Each row below holds a small network's activations on one input, seen along a few directions.
Each table varies a few parts of the input and shows all the possible inputs, shuffled.
A made-up example of a description, with smaller parts first: values(2) and (point or ring(9) or (line(4) and ring(5))).
Shared parts are said once, and a part with two or three values counts as separate values.

Table:
r1: [-87,-272,200,-146,-331,53,-217,19,153,221,-475,-257,236,-240,200,17,267]
r2: [-5,99,-449,-288,108,601,405,-432,-103,46,-70,184,-88,200,160,82,-439]
r3: [-172,-66,-55,-291,51,640,453,-426,-28,361,63,315,-24,27,-27,23,-148]
r4: [-66,-280,185,-123,-206,311,-5,-212,321,359,122,339,136,-151,-28,52,105]
r5: [8,127,-243,73,122,-121,168,64,83,-336,-307,-471,-191,48,157,92,-154]
r6: [167,99,144,318,149,-106,97,220,-339,168,864,406,-139,99,-389,-197,39]
r7: [100,-225,182,-83,-132,158,-16,-17,247,220,312,335,141,-205,-137,88,229]
r8: [8,416,160,296,304,-631,-348,354,-121,-171,-129,-224,117,-163,-29,-133,102]
r9: [-183,-166,191,-260,-379,307,-38,-86,97,299,-612,-336,391,-141,279,91,238]
r10: [-90,128,-378,149,117,-331,157,128,-206,-446,119,-37,-256,227,-175,-73,-359]
r11: [-12,-384,440,-111,-287,149,-248,-181,240,282,-209,130,181,-134,82,126,221]
r12: [-16,54,-26,125,52,-102,-100,115,116,-228,-514,-370,57,-127,152,44,188]
r13: [-40,-73,278,-110,-65,-401,-485,327,-45,48,-37,-182,129,-289,22,-6,414]
r14: [-122,202,63,159,161,-409,-302,316,-13,-243,-302,-250,-53,-103,73,-2,202]
r15: [26,-144,248,10,-49,-97,-216,180,121,175,579,415,49,-65,-163,-14,334]
r16: [97,20,-447,-74,39,351,251,-343,-8,-4,56,202,-221,183,-28,73,-400]
r17: [-114,-10,-28,72,-96,115,-115,-36,201,-123,-675,-384,40,-2,282,-40,115]
r18: [31,262,-263,334,209,-464,115,258,-332,-415,301,-12,-94,162,-291,-210,-503]
r19: [-14,454,-43,309,291,-592,-71,376,-171,-308,64,-306,-124,10,-60,-72,-297]
r20: [-204,-154,167,-261,-204,566,157,-346,229,417,0,267,284,-136,70,142,50]
r21: [-113,97,-459,-278,-15,354,469,-409,-70,-261,-395,-146,-106,326,297,-163,-404]
r22: [-130,267,-153,155,185,-406,-19,291,-60,-356,-103,-340,-289,75,59,59,-167]
r23: [-73,92,-250,-3,-17,100,140,-109,163,-246,-462,-479,-233,156,312,1,-206]
r24: [-41,43,-463,-58,-80,117,307,-338,8,-337,-252,-133,-240,245,105,-135,-382]
r25: [149,-302,436,-91,-190,-8,-273,-13,156,136,-17,136,172,-221,-15,165,340]
r26: [-32,-159,-34,-113,-5,394,295,-310,65,304,181,362,-174,27,-177,-25,-92]
r27: [42,-197,199,-126,-205,-119,-243,165,70,83,-283,-260,236,-359,83,69,363]
r28: [96,126,360,19,87,-606,-542,330,-170,118,175,-207,288,-341,-51,-160,359]
r29: [-136,-264,419,-228,-320,412,-77,-308,174,349,-335,34,343,-82,145,225,176]
r30: [103,97,-382,168,174,-81,116,118,-237,-120,447,291,-249,263,-260,103,-290]
r31: [226,-24,599,112,62,-484,-537,179,-116,184,481,194,190,-140,-52,-99,416]
r32: [224,210,-278,383,246,-210,91,241,-389,-73,644,308,-105,234,-332,-49,-390]
r33: [84,-201,516,-45,-73,-281,-500,167,33,98,247,225,58,-115,-34,63,433]
r34: [153,8,324,211,51,-257,-244,230,-38,240,817,405,177,-77,-169,-187,318]
r35: [34,-32,41,94,83,11,121,125,-163,121,630,419,-256,122,-359,-38,97]
r36: [-177,57,-25,-97,-103,379,46,-105,158,-37,-812,-458,201,127,393,-28,89]
r37: [130,-115,-30,-43,52,242,301,-100,-5,172,369,345,-152,-18,-309,34,17]
r38: [-129,141,-244,-211,23,355,299,-166,107,-169,-603,-519,-84,269,462,-18,-224]
r39: [223,24,-451,18,141,163,279,-129,-72,-96,217,194,-168,147,-184,148,-320]
r40: [56,46,-453,36,51,-74,330,-135,-55,-433,-97,-138,-183,161,-65,-48,-337]
Changing only one part turns r36 into r8. The same change can be made to r2. Which row results?
Answer: r32
What do these inputs look like to the network?
Answer: line(5) and ring(8)
Which other rows does r10 become when the ring(8) part takes its other values? List them by row number.
Answer: r13, r14, r15, r22, r30, r33, r35
A walk changes only the ring(8) part. It starts at r17 and steps to r23. List the rest of the walk in order.
Answer: r24, r16, r26, r4, r11, r1

Table:
r41: [-81,-13,6,17,17,214,87,-36,217,-21,-194,-83,-165,52,137,71,101]
r42: [-10,132,-206,-52,56,117,162,-117,-153,-16,-51,0,96,84,31,-42,-304]
r43: [73,-49,668,140,4,-343,-520,386,-52,463,574,310,323,-369,-265,-11,569]
r44: [-20,-4,-39,-85,-79,-9,-76,-60,45,-88,-385,-233,80,-28,173,21,-4]
r45: [-147,208,10,1,118,162,136,-41,20,51,-184,-165,-47,87,172,-48,-34]
r46: [-23,47,-160,-42,-47,38,86,-120,-108,-66,-188,-122,125,40,64,-49,-209]
r47: [1,35,-197,-49,75,247,246,-135,-4,22,59,103,-128,117,-25,21,-135]
r48: [115,-113,631,112,-16,-351,-485,347,-110,431,648,387,292,-309,-263,-49,514]
r49: [-66,-103,1,-42,-63,112,17,-41,230,-89,-279,-108,-105,3,113,117,115]
r50: [-51,69,-75,-61,-31,29,28,-70,-92,-51,-267,-214,115,36,134,-51,-116]
r51: [25,34,-216,-57,-39,44,94,-144,-144,-72,-131,-60,134,39,36,3,-287]
r52: [14,-167,-154,-97,-144,44,54,-137,88,-109,-172,-46,-25,-18,18,53,-102]
r53: [-111,110,-13,-1,95,221,149,-31,137,30,-141,-120,-126,91,163,4,74]
r54: [-100,201,-16,-24,89,80,56,-32,-41,17,-265,-225,82,68,189,-84,-100]
r55: [37,-94,-173,-33,-11,232,191,-148,78,-14,16,125,-173,89,-51,84,-122]
r56: [-88,166,-63,-46,57,97,102,-42,-93,6,-178,-166,80,83,134,-95,-145]
r57: [-46,134,-180,-41,102,195,230,-135,-114,28,19,67,-44,106,-2,-13,-234]
r58: [74,-80,-217,-98,-131,16,52,-149,-53,-103,-144,-44,90,2,19,53,-239]
r59: [106,110,298,309,190,-566,-335,495,-37,-66,392,19,-66,-194,-242,-19,333]
r60: [-24,-140,-71,-112,-127,37,-9,-83,110,-107,-258,-127,-26,-35,91,54,1]
r61: [-46,-143,-41,-66,-99,127,67,-59,168,-83,-189,-60,-112,29,53,94,57]
r62: [67,-183,-207,-115,-139,44,61,-168,56,-107,-112,8,-21,-17,-15,100,-183]
r63: [51,-184,-174,-76,-104,132,131,-151,102,-75,-55,80,-110,48,-61,133,-124]
r64: [227,-151,555,72,-34,-374,-467,182,-146,325,809,538,267,-221,-311,-70,356]
r65: [188,29,129,269,131,-599,-346,355,-151,-139,633,247,-118,-30,-313,-41,112]
r66: [-60,146,-149,-32,45,108,156,-92,-113,-10,-103,-68,87,84,61,-96,-230]
r67: [-62,104,-32,-44,8,14,-22,-60,-44,-42,-357,-268,118,20,187,-40,-65]
r68: [-5,-169,-123,-55,-111,131,124,-116,139,-81,-110,22,-113,46,-24,89,-43]
r69: [-55,49,-142,-23,63,243,240,-101,40,21,12,34,-134,116,15,-25,-61]
r70: [-98,149,-123,-17,87,187,226,-106,-69,31,-30,-3,-51,106,33,-63,-161]
r71: [-20,-79,-121,-8,-20,231,185,-111,119,-19,-33,61,-178,87,-10,40,-46]
r72: [-132,169,-36,-25,92,179,177,-53,-41,43,-101,-105,-52,103,113,-59,-78]
r73: [155,47,175,298,132,-593,-311,408,-124,-107,565,196,-110,-59,-291,-65,180]
r74: [170,-133,583,108,-35,-370,-452,250,-124,365,744,478,267,-249,-296,-84,415]
r75: [-40,-103,-31,-93,-87,23,-64,-67,165,-110,-353,-174,-19,-59,147,75,63]
r76: [-7,-40,-81,-102,-120,5,-20,-73,-3,-92,-289,-184,76,-8,118,4,-60]
r77: [-62,-54,-38,-12,-13,227,135,-54,152,-18,-108,-30,-173,75,73,50,49]
r78: [-93,70,-58,-29,67,235,191,-46,71,27,-60,-63,-131,110,99,-14,27]
r79: [123,60,244,292,158,-576,-318,475,-103,-74,473,95,-90,-127,-251,-53,273]
r80: [23,-66,-163,-83,-137,12,43,-123,-21,-100,-204,-100,83,2,47,3,-158]
Changing only one part turns r54 into r66. The same change can be made to r59. Which row results?
Answer: r73
What do these inputs look like to the network?
Answer: line(4) and (values(2) or ring(8))
A walk changes only the line(4) part. It starts at r75 and steps to r60. List the rest of the walk in order.
Answer: r52, r62
Which other rows does r60 become when the ring(8) part takes its other values? List them by row number.
Answer: r50, r56, r61, r72, r76, r77, r78
A walk changes only the ring(8) part. It starts at r55 and steps to r63. List the rest of the walk in order.
Answer: r62, r58, r51, r42, r57, r47

Table:
r81: [305,-225,413,-41,-97,-423,-552,77,-121,343,603,526,464,-462,-353,109,197]
r82: [-54,-125,-396,-78,-136,-82,65,-172,171,-474,-575,-279,-192,73,116,214,-379]
r83: [-43,-337,-187,-243,-207,342,182,-267,369,-169,-375,-96,-321,83,175,170,86]
r84: [-25,233,11,372,201,255,247,89,-23,139,310,212,-76,250,-113,-75,-107]
r85: [70,327,-254,-119,178,218,76,-125,-116,15,-394,-355,215,41,353,-45,-152]
r86: [41,-106,388,70,-103,-854,-556,418,-300,-107,375,40,118,-206,-251,-174,286]
r87: [-109,-254,570,-126,-161,-628,-467,262,-167,131,543,313,34,-270,-311,-107,392]
r88: [4,437,-123,501,381,-83,158,331,-78,-192,235,-92,-283,336,-19,-148,-83]
r89: [-74,-189,-122,-210,-267,398,154,-489,89,-51,-376,22,66,266,253,10,-315]
r90: [-44,16,-156,-291,52,391,212,-188,123,162,-324,-153,12,-167,152,117,71]
r91: [9,57,-151,-189,-114,378,229,-215,-98,214,-333,-242,391,-72,190,-102,-126]
r92: [-81,165,8,356,274,88,253,279,151,-11,313,103,-427,128,-193,29,129]
Changing only one part turns r82 into r85. The same change can be made to r83. Which row results?
Answer: r90
What do these inputs look like to the network?
Answer: values(3) and line(4)
Which other rows does r81 become when the line(4) part takes its other values? List them by row number.
Answer: r84, r89, r91

Table:
r93: [-60,-46,-25,-88,76,71,126,-80,-191,119,390,430,-193,83,-283,173,-231]
r94: [-132,214,-392,136,124,134,377,-72,-70,-335,-356,-287,-311,348,97,-5,-447]
r95: [67,216,559,153,139,-580,-524,355,-373,224,565,159,312,-108,-103,-266,279]
r96: [-82,-79,57,-226,-230,375,-125,-301,429,5,-949,-467,361,-92,586,167,84]
r97: [-100,26,-107,-201,-28,331,101,-163,194,-110,-734,-468,-43,67,430,57,122]
r98: [-254,104,-303,-189,15,126,291,-216,18,-206,-495,-305,-182,76,169,-60,-286]
r99: [43,274,-759,140,144,74,549,-103,-239,-455,-148,-266,-227,359,-8,-139,-689]
r100: [270,45,-322,32,194,40,202,-175,-217,-33,540,445,-170,127,-286,28,-361]
r101: [-17,-370,336,-93,-381,384,-117,-149,302,398,-105,184,416,-190,65,8,387]
r102: [-109,-114,111,-196,-32,114,119,-143,-1,215,315,320,-66,-80,-161,21,-15]
r103: [9,-235,213,-141,-164,327,16,-28,154,319,143,136,46,-55,38,28,372]
r104: [163,188,320,477,233,-579,-433,660,20,99,426,13,131,-356,-284,-7,443]
r105: [202,-224,311,195,-89,-818,-581,415,-24,-240,408,106,-74,-179,-259,-6,344]
What do these inputs look like to the network?
Answer: values(3) or (values(2) and line(5))
Which other rows does r100 become when the values(2) part takes its other values? List them by row number.
Answer: r99
Which other rows does r101 become when the values(2) part takes its other values? List them by row number.
Answer: r96
